These are the activations of a small network on made-up records, seen along a few directions, one row for each record.
Records have a field called U. Each example row is followed by its value.
Other fields move the rows too, some of them a lot.
In the rows, zero is written as 500.
Strong random noise was added to every row along 5 fixed directions; ignore it. To show where, here is one row again and again, with new noise each time:
[651 512 349 585 168 458 401 220 504 821 560 551 771 484 608 641 338 287
 562 675]
[534 358 335 576 596 628 507 508 470 660 561 565 623 401 457 297 396 344
 459 658]
[474 480 481 410 464 467 396 590 437 496 426 730 529 482 584 317 692 476
 490 432]
[507 405 406 517 733 513 666 644 492 390 631 414 370 476 325 372 499 559
 492 524]
[539 328 370 575 702 701 586 578 462 651 479 583 488 409 410 254 501 429
 527 636]
[431 446 450 403 660 475 513 699 453 359 528 599 435 487 455 264 648 541
 452 434]
[568 498 463 482 503 452 607 523 494 492 514 492 376 545 437 532 608 588
 614 486]

[462 504 478 487 495 374 421 451 510 486 499 576 613 532 554 465 420 445
 416 469] | u11
[540 538 531 484 594 542 555 643 478 398 606 431 372 410 442 452 532 564
 493 462] | u7
[535 471 543 528 606 650 489 436 455 569 494 420 560 425 483 579 392 446
 557 542] | u5
[539 574 465 541 420 462 484 540 526 368 738 273 457 518 450 500 453 504
 485 524] | u3
[504 571 637 548 375 417 343 422 432 506 425 651 604 425 650 608 445 415
 454 409] | u6
[406 565 655 419 264 165 321 488 489 382 452 693 537 575 592 620 627 519
 395 289] | u2
[501 496 524 503 324 475 329 533 480 506 438 713 609 385 625 271 557 433
 393 492] | u12
[468 496 598 549 498 504 298 415 491 576 427 685 673 398 600 480 375 342
 397 435] | u9
[384 513 372 400 598 271 499 412 497 367 708 394 666 597 403 598 202 392
 322 503] | u9
[550 453 500 549 397 369 506 396 529 584 465 559 502 554 504 579 453 517
 510 511] | u11
[557 640 518 440 615 733 684 492 547 570 528 217 298 608 379 678 533 643
 842 626] | u10
[474 491 477 547 528 386 459 414 525 445 592 474 635 507 512 551 367 388
 393 486] | u3
[477 607 345 345 413 475 438 301 517 706 405 503 722 712 624 639 417 429
 625 640] | u11
[415 492 337 551 637 754 418 669 553 435 734 321 611 386 450 201 368 332
 415 669] | u3
[480 296 421 652 741 468 815 709 517 300 587 477 230 446 285 333 541 599
 380 474] | u6
[465 287 516 590 701 632 556 638 486 477 417 651 459 420 458 288 536 472
 421 498] | u1
[385 437 304 447 632 765 585 539 569 696 577 437 612 540 473 309 379 419
 560 753] | u1
[524 467 502 519 479 392 372 525 495 397 606 599 665 374 542 456 425 374
 305 412] | u7
[517 453 518 551 451 466 588 553 488 617 423 502 398 475 454 535 536 498
 561 540] | u6
[433 608 558 466 247 172 351 465 507 254 641 547 606 566 575 668 472 459
 338 296] | u2
[520 298 475 584 711 832 515 465 445 836 234 728 611 467 535 317 489 366
 574 678] | u1
[540 467 644 583 466 477 418 510 489 448 473 601 486 387 529 418 582 469
 441 389] | u10
[677 449 556 678 420 299 629 366 542 468 643 362 460 441 453 751 274 492
 386 426] | u12
[409 546 518 392 492 466 440 459 477 528 346 644 588 615 564 570 578 470
 537 433] | u2
[428 483 376 349 748 530 682 530 538 544 438 530 391 682 386 463 548 578
 568 579] | u9
[699 568 772 747 368 522 512 410 552 450 555 356 320 337 471 745 481 548
 626 371] | u10
[564 633 529 383 224 318 402 373 461 537 478 566 561 592 599 715 583 525
 606 415] | u7
[342 503 533 407 680 629 320 612 445 459 539 531 690 372 602 304 442 398
 398 443] | u5
[381 398 304 455 729 684 581 719 475 409 669 359 494 401 406 172 464 452
 391 637] | u5
[612 388 480 682 364 474 556 452 501 614 440 609 460 469 492 504 501 512
 483 509] | u12

Which value of U does each new row have?
[532 623 469 487 387 469 491 350 575 540 657 287 631 537 490 648 350 443
 569 584] | u10
[581 504 547 592 399 542 497 448 466 528 570 436 454 375 522 544 462 480
 544 532] | u5
[328 483 482 288 632 436 362 572 457 324 558 564 759 528 521 383 408 370
 297 467] | u1
[487 367 454 596 790 609 652 518 460 538 493 458 368 523 306 475 392 540
 494 555] | u9
[467 473 519 503 780 530 609 457 487 405 615 267 596 455 281 602 186 430
 383 523] | u2
[410 644 502 274 560 550 417 575 468 426 477 486 450 589 513 480 595 551
 515 455] | u9
[599 526 464 468 181 384 506 450 496 599 364 689 408 594 632 543 693 568
 601 468] | u12
[621 424 554 686 461 566 600 387 528 629 481 418 475 477 462 664 389 475
 578 532] | u1
[415 348 296 427 650 538 653 658 572 518 435 528 352 581 405 298 607 560
 538 614] | u11
[487 455 627 502 500 450 446 429 452 542 401 595 571 516 583 562 499 489
 465 415] | u1
